Each row below holds a small network's activations on one input, seen along a few directions.
In each table, some parts of the input vary, and every possible input appears once, in random order.
A made-up example of a description, with smaller parts first: line(6) and (point or (values(2) and ring(5)) or line(11)).
Shared parts are said once, and a part with two or three values counts as separate values.

Other details of the inputs shift rows strongly along two fixed directions, in all tables alike. That doesn't count.

Rows:
x1: [ 10  11 -40  13 -35  20 -38  14 -10  -5  15]
x2: [  0 -25 -22  13 -48  32   9 -13  -8  15 -24]
x3: [-10  24 -23   5 -30  -5 -32   4  -1 -28  20]
x4: [ 23  -1 -15   6 -50  35  -2 -23   6   6 -14]
x5: [  3   1 -33   5 -16 -33 -59  16  -1  27   8]
x6: [ -1  13 -28  21 -34 -18 -17   9 -21 -19  16]
x7: [  4  -6  25 -23  27  16  60 -22  -6  11 -22]
x8: [-20  18   7   5  21 -24  -9  16  18 -31  33]
x9: [ 30 -32  41 -27  59  11  16  -4   4  19 -12]
x10: [ -9   4  24  12  44 -62 -34  14  -2 -19  51]
x11: [  8  -5  25 -25  52  33  43   1  12  23   2]
x12: [  5 -15 -20   5 -46  45  -2 -20  11  16 -14]
x13: [  6   3 -26  19 -50  -3 -12   5 -21  -9   6]
x14: [ 12  -4 -37   6 -26  47 -11 -21   3  11 -24]
x15: [ -9   5 -28   4 -44  -2 -17   1 -20 -25 -10]
x16: [ 23 -22  16 -12  34  27  47   9   2  11 -26]
x17: [  1   7 -31  21 -15   7 -34  19   2  -7  21]
x18: [ 20  -8  36 -44  38 -18  30 -20  25  30 -28]
x19: [-11  15 -27  19 -47   8 -26 -12  -9   6  24]
x20: [ 20   0  28 -24  23  26  43 -19  23  -3 -18]
x21: [-38  -1  13  14  35 -38   8  39  -8  -4  55]
x22: [  5  10 -16 -14 -38  26 -11 -13   2 -17 -14]
x23: [ 12 -18   3 -17 -18   5 -27 -32  -9  -4 -26]
x24: [-12  27   6   1  22 -26  -8  20   9 -30  42]
x25: [-20  18 -27   5 -40  10 -27 -18  -8  -7   9]
x26: [-34  24  36  16  33 -62 -29  39   0 -18  23]
x27: [-23  12   5  23  20 -23  -4  15  21 -11  47]
x28: [ 19 -15  20 -14  55  15  50  12   5   2 -20]
x29: [ -9   3  18   6  31 -51 -35   5  -6 -20  35]
x30: [  8 -20  -9   8 -34  18  10   4  -8   5 -14]
x31: [-10   0 -31  30 -36  -3  -8 -12 -11  -6  -2]
x32: [ 27   6 -36  -5 -33  45 -16  -9  -8   1 -18]
x33: [ -5  -8  24 -27  26  30  41 -24  29  -4 -24]
x34: [ 10   5 -19   2 -34   5   4  -8 -19 -14 -14]
x35: [-12   0 -30  13 -44  -2 -17  -3 -13 -22 -15]
x36: [  8  16 -26  15 -50   7 -28   0  -5 -10  20]
x37: [  2  -9  29 -17  35  -1  50  -1   9 -13 -17]
x38: [-10   5 -48  21 -25   6 -25   4 -34   5   3]
x39: [ 33 -14  15 -41  42   4  18  -9  17  43 -37]
x40: [ 11 -13  12 -11  34  38  33  -4  23  16 -11]
x41: [-19   4 -17  11 -28   9 -21   5  -3   8  32]
x42: [-21  25  35  25  32 -60 -25  36  -1  -8  29]
x43: [-18  22 -21   9 -21  -1 -20 -12  -6  -7  22]
x44: [-17  11 -26  23 -26 -16 -11  -3 -25  -3  18]
x45: [ -8 -12  26 -31  26  19  55 -18  -3   5 -29]
x46: [ 26  -5 -36   1 -31  34  -1  -3 -25   3 -32]
x47: [ -9  -3  26  14  36 -57 -35  18  -2 -13  51]
x48: [-13   8  21  -3  38 -74 -21  25  20  14  42]
x49: [-28  18  10  19  42 -36   0  17  24 -21  52]
x50: [ 22 -26  29 -41  21  -2  23  -6  25  46 -24]
x51: [ 22 -14  26 -12  22  12  57 -11   7   1 -26]
x52: [-30  16  35   7  25 -46 -23  29   2 -13   5]
x53: [ 36 -20 -18  -5 -19  27 -35 -26 -20  15 -32]
x54: [ 17 -13 -16   1 -50  41  -6 -11   8   8 -12]
x55: [ 23  -2 -19 -12 -45  -8 -25 -31   3  34 -30]
x56: [  1  24 -23  15 -31  -7 -29   5  -3 -20  28]
x57: [-32   9   0  21  27 -37   7  13   2 -23  27]
x58: [ 18 -21  52 -36  50  -3  22 -22   7   0 -18]
x59: [ 11  -9  35 -18  42   2  60  -4  10  -8 -19]
x60: [  1 -11 -12  16 -28  14  16 -15  -5   8 -15]
x61: [  0   1 -22  -2 -42  38  -3 -37   9  -1 -28]
x62: [-19   7 -25  27 -34 -14 -14   2 -26   3  23]
x63: [-23   1   7  15  25 -43  -4  53  -5 -22  54]
x64: [  2  -1 -25  29 -48  -4 -13   2 -15  -7   2]
x65: [  9   7 -20  -1 -44  35   0 -37  -6  15 -11]
x66: [-22  11  15 -13  35 -71 -27  19  18   0  27]
x67: [-28  18   5   8  29 -49  -2  37  -6 -39  39]
x68: [  0  -9 -35  17 -12  20  -1  -4 -12   4 -20]
x69: [-12   3  32 -34  40  18  39 -14  17   0  -3]
x70: [-44  15  10   7  40 -46   7  23  -9 -22  41]
x71: [  9  -8  16   7 -33  13 -18   6  -9  27 -32]
x72: [ -1  17  -1  19 -41 -12 -38  -3 -17   5 -25]
x73: [ 15  -2  12 -28  42  42  38 -12   8  21 -13]
x74: [  4   1 -11 -11 -32  28  -2 -21  12 -12 -22]
x75: [ 18  -7 -25   5 -21  22  -1  13 -22   2 -13]
x76: [-28  20   0  15  26 -25  -7   8  19 -22  37]
x77: [-27   8  14 -17  36 -71 -28  20  19  -2  24]
x78: [ 20 -11  43 -10  33  17  16  13   2  31 -38]
x79: [ -8 -13  31 -17  45   6  59 -10  13  -5 -22]
x80: [ 19  -5 -20  -6 -53  41 -10  -6  -1   6  -6]
x81: [ 24   4 -17   2 -44  33  -1 -28   6   0 -19]
x82: [ 22  -6  58 -11  19   8  32  -4   7  29 -38]
x83: [ 28  -8  16 -23  42  39  38  -3  21   7 -20]
x84: [ -1 -15 -31  20 -19  21  -3   2 -12   9 -15]
x85: [-32   0 -27  18 -22 -12 -13  -2  -6 -21  -3]
x86: [ 20  -3  43 -14  48  11  18  13   2  23 -39]
x87: [ -6 -18  23   3  30 -38 -33  22  -2  -5  41]
x88: [ 11 -18  15 -18  37  32  51  -2 -10  27 -20]
Description of these inputs: line(8) and (values(3) or (values(2) and line(4))).
Changing only the line(8) part turns x59 into x28. The same change can be made to x34. Which row results?
> x46
Changing only the line(8) part turns x83 into x17. The same change can be made to x68. Which row results?
> x84
Change only the values(3) part in x72. List by row number the other rows that result.
> x18, x29
List by row number the other rows that have the line(8) part in common with x36.
> x4, x13, x19, x27, x47, x48, x60, x62, x64, x82
Change only the values(2) part in x56. List by row number the other rows that result.
> x6

Rows:
x89: [ -3  -3  40 -32  50  -4  40 -13  23  10  -4]
x90: [-40  26 -46  47  -6  -9 -18  40  -4 -46  78]
x91: [  6 -10 -26   1 -36  19 -10 -22 -17  23 -28]
x92: [ -3   7 -38   6 -44  54  30 -27  -3 -28  -7]
x93: [ 11  -3  50 -16  43 -12  31   8   8   6 -10]
x94: [  6  -6 -13   6 -52  20  -6 -25  -9  23 -30]
x95: [-14   1  26  -3  39  29  82  12  10 -24  14]
x96: [  9  -7  51 -16  47  -6  33   9  13   4 -15]
x97: [-23   6 -24  22  -1 -45 -38  24 -11  -5  30]
x98: [ 16  -7  37 -21  50   5  18  12  17   9  -2]
x99: [ 34  -7 -10 -10 -35  34 -15 -19  -6  21 -32]
x100: [  4  -6  43 -30  48 -12  26  -7  18   0  -1]
x101: [ 23 -10 -32   1 -53  30 -25 -21 -22  14 -50]
x102: [ 12  -8  27 -20  41   1  24   6  21  20   3]
x103: [  8   1  38 -26  42 -13  19  -4  15  -6  -5]
x104: [  5 -10  47 -18  42 -10  44   3  17  15 -10]
x105: [ 13  -4 -29  -7 -63  22 -20 -39  -3  13 -35]
x106: [ 23  -9 -17  -5 -33  20 -13 -18 -20  15 -41]
x107: [-28  11 -21  30   6 -59 -56  33 -18 -17  46]
x108: [-45  21 -43  46   8 -19  -3  39 -15 -51  65]
x109: [ 19  -2 -20  -9 -54  28 -25 -34  -6   4 -43]
x110: [-25  12  -5  32  -8 -56 -46  28  -9 -16  42]
x111: [ 24 -11 -13  -3 -33  24 -20 -16  -3  19 -18]
x112: [-29  17 -20  27   3 -41 -51  29   0  -2  56]
What is each input in this table made of?
> values(4) and (point or line(5))
Changing only the values(4) part turns x94 into x89. The same change can be made to x93. Which row results?
> x103
Change only the values(4) part in x96. List by row number the other rows that result.
> x98, x101, x109
List by row number the other rows that have the values(4) part in common with x101.
> x91, x97, x106, x107, x108
List by row number the other rows that have the values(4) part in common with x102.
> x90, x98, x99, x111, x112
